A small network was shown many inputs. Here are its activations along a few directions, one row for each input.
In each table, some parts of the input vary, and every possible input appears once, in random order.
A made-up example of a description, with smaller parts first: one of 2 separate values, together with either a single point or one of 9 places around a ring or (one of 6 places along a line, together with one of 8 places around a ring).
Shared parts are said once, and a part with two or three values counts as separate values.
(in the rows, 128 means zero)

Other details of the inputs shift rows strongly along two fixed directions, in all tables alike. That doesn't count.

A family of inputs:
r1: [ 98 244 196 183 116  86  67 173 200 112 181 141  88  68 117]
r2: [138 104 102  99 112 137 152 100 105 154 127 128 126 145 134]
r3: [142  78 110 109 144 155 150 119  79 134 108 109 154 157 112]
r4: [165  72  95 105 130 155 164  84  84 113  98 143 153 166 118]
r5: [160  95 104 111 136 140 163  43  25 133 114  80 161 195 126]
r6: [185 115 122 137 134 121 160  35  62  92 121 104 159 176 128]
r7: [ 77 243 201 197 115  65  98 135 146 149 187 104 108 105 135]
r8: [164  83 107 111 128 161 165 105  82 122 112 145 149 153  98]
r9: [134 192 174 171 139 116  81 151 168  97 166 116  97  96 125]
r10: [ 98 229 187 191 111  54 105 135 185 130 179 120 109  83 147]
r11: [153 214 205 221 131  60 136  97 123 113 193  80 139 102 116]
r12: [176  83  95 112 122 127 187  32  55 130 110 102 163 183 143]
r13: [120  83 108 110 124 149 169 113  72 163 111 128 151 163 116]
r14: [111  96 101  95 115 149 138 180 159 156 119 165 116 103 116]
r15: [159  99 103 112 124 122 155  73 100 120 114 113 145 153 143]
r16: [106 118 118 104 144 155  91 173 145 136 118 119 105 119 138]
r17: [166 144 138 139 129 126 130  78  92 103 140 113 131 148 114]
r18: [ 74 201 174 171 118  78 108 138 151 143 154 118 121 115 148]
r19: [101 120 119 111 145 145  90 173 158 124 108 123 114 118 149]
r20: [130 149 144 140 141 119 118 104  92 129 139  88 133 146 132]
r21: [138 119 122 121 141 152  97 154 166  96 116 141 109 116 138]
r22: [137 115 113  96 134 163  97 157 151 112 120 149 101 117 122]
r23: [ 94 203 163 149 109  94  85 177 199 140 168 139  91  70 132]
r24: [136  83  92  87 133 164 122 149 144 107  95 165 128 127 119]
r25: [142 197 171 172 119  80 120  97 129 122 176  95 121 112 129]
r26: [112  86 103  90 135 158 126 166 122 140 103 137 137 128 109]
r27: [ 77 110 103  86 123 144 112 170 152 151  98 150 117 128 146]
r28: [102 139 141 137 144 118 102 157 149 122 122 117 131 115 134]
r29: [ 80  89 103  82 122 161 117 207 158 162 101 167 117 110 115]
r30: [ 77 104 109 101 122 140 125 167 148 159 103 152 127 128 138]
r31: [193 105 122 144 137 129 165  38  54 122 140  68 146 172 137]
r32: [157  81 101 110 134 138 150 106 116 123 111 121 143 141 138]
r33: [152 183 184 200 125  91 155  88  97 114 168 115 145 130 100]
r34: [164 133 146 166 148 128 130 102 120  90 134 109 137 135 126]
r35: [183 115 122 141 129 121 173  26  52 104 122 106 161 185 128]
r36: [108 147 129 127 116 126 112 150 166 129 128 165 108 116 134]
r37: [149 183 186 206 132  75 167  50  46 127 168  64 174 157 112]
r38: [123 110 113 114 130 127 146  85  80 134 105 107 153 170 143]
r39: [125  79  98  98 132 144 153 103  82 138  94 120 159 167 131]
r40: [134  79  86  80 131 152 123 142 150 125 100 141 119 126 148]
r41: [114 101 108 106 137 136 128 132 117 130 101 125 144 142 130]
r42: [168 135 153 168 148 136 138 115 110  99 145 110 136 129 106]
r43: [146  81 102 111 115 143 183 103  88 159 122 137 144 150 119]
r44: [102 131 112  91 113 157  92 189 181 138 120 178  87 101 123]
r45: [109 110 110 113 112 125 143 143 153 153 121 154 123 118 140]
r46: [136  80  93  88 125 156 141 156 137 138 113 148 129 115 112]
r47: [115 107 120 124 128 123 153 102  89 144 110 117 154 160 134]
r48: [141 104 104 103 116 155 145 106 101 141 121 149 120 154 123]
r49: [122 191 173 180 135  74 123  79  99 112 149  77 151 143 140]
r50: [129 139 152 160 148 124 121 141 118 125 139  96 135 123 117]
r51: [146  83 108  99 141 175 127 164 137 112 110 157 124 120 103]
r52: [111 134 124 125 118 114 122 154 170 135 130 146 122  98 135]
r53: [ 96 194 171 165 114  92 102 192 198 137 166 145 107  61 114]
r54: [102 187 165 171 113  77 119 146 177 135 160 133 119  88 137]
r55: [110 121 111  87 124 149  85 196 192 136 128 153  89  86 136]
r56: [108  77  80  68 124 157 111 190 185 134  95 171 113  99 134]
r57: [111  97  97  89 133 155  89 198 203 125 107 155  93  91 151]
r58: [126 214 202 223 147  63 110 102 123 107 171  64 143 119 138]
r59: [142 191 181 199 124  80 141  82 116 106 162 117 143 130 121]
r60: [132 106 103 102 109 136 155 101 106 161 130 132 124 147 137]
r61: [140 118 130 139 121 140 156 120 106 134 133 151 133 137 105]
r62: [156  70  96 109 140 150 143 120 122 121 107 119 135 138 138]
r63: [101 111 111  97 142 143  99 161 146 126 102 129 122 128 146]
r64: [100 101  93  85 110 139 129 159 169 155 109 166 109 118 150]
r65: [141  97 100 102 123 148 144 106 114 122 104 151 130 154 130]
r66: [113 122 116  96 133 156  76 195 200 102 110 171  96  94 134]
r67: [188 169 181 215 140  82 167  51  72 110 178  55 159 139 121]
r68: [ 77 129 112  84 120 149  88 192 163 152 114 149 100 109 131]
r69: [160  98 115 115 133 154 146 122 103 110 117 142 141 136  97]
r70: [ 63 207 172 151 115  96  79 185 179 149 157 131  95  90 131]
r71: [161  91 110 116 142 152 136 111 116  98 108 137 139 144 123]
r72: [108  98 101  97 118 156 123 170 166 133 106 185 113 118 124]
Description of these inputs: one of 3 separate values, together with one of 4 places along a line, together with one of 6 places along a line.
Changing only the choice among 3 separate values turns r43 into r61. The same change can be made to r2. Which row results?
> r44
Changing only the choice among 3 separate values turns r36 into r18. The same change can be made to r42. Which row results?
> r50
Change only the choice among 3 separate values in r71. List by row number the other rows that result.
> r28, r32
Change only the place on the line of 6 in r32. List by row number the other rows that result.
> r45, r52, r54, r56, r62
Start at r25 and move only the place on the line of 4, one step at a time. The first step leads to r15. Which rows follow, in order?
> r56, r46

A family of inputs:
r73: [170  14  45  48 127 200 163 113 108 126  75 170 130 163 128]
r74: [126 135 140 129 142 157  80 219 211  93 129 175  94  69 107]
r75: [ 67 161 131 108 110 127  82 210 200 150 130 173  92  84 128]
r76: [149 141 146 166 115  94 196  22  16 158 147  78 171 193 120]
r77: [126 168 159 166 127  82 146  63  76 134 147  79 153 157 139]
r78: [157  23  45  37 126 200 148 112  97 132  74 157 125 170 135]
r79: [ 82 146 130 116 109 130 101 207 205 145 131 186  97  77 123]
r80: [137  89  97  87 138 151 120 117 120 120 100 121 125 146 146]
r81: [139 210 198 213 160  78  80 114 138  78 168  62 134 111 135]
r82: [189 136 139 161 124 113 164  71 110 103 151 124 138 129 120]
r83: [140  87 103  89 143 184 100 172 146 106 104 152 110 122 112]
r84: [129 129 129 115 136 159  81 237 234  94 129 187  87  50  98]
r85: [181  60  96  99 161 173 142  77  57  96  95  94 155 182 126]
r86: [ 79 148 135 121 104 124 114 218 205 163 144 186 101  66 110]
r87: [ 95 234 206 213 120  44 136  80  92 151 182  67 145 134 139]
r88: [133 106 108 110 109 137 151 143 144 142 125 165 126 113 112]
r89: [ 75 219 192 195 123  52 118 117 124 154 168  74 138 121 153]
r90: [126 184 163 174 140  82  99 101 136 105 150  79 130 127 159]
r91: [142 108 122 138 114 121 190  70  59 159 131 121 159 170 117]
r92: [120  63  75  76 131 152 149  97  81 149  82 109 152 176 153]
Describe the family of inputs behind these rows.
> one of 4 places along a line, together with one of 5 places along a line
Changing only the place on the line of 4 turns r73 into r79. The same change can be made to r82. Which row results?
> r88
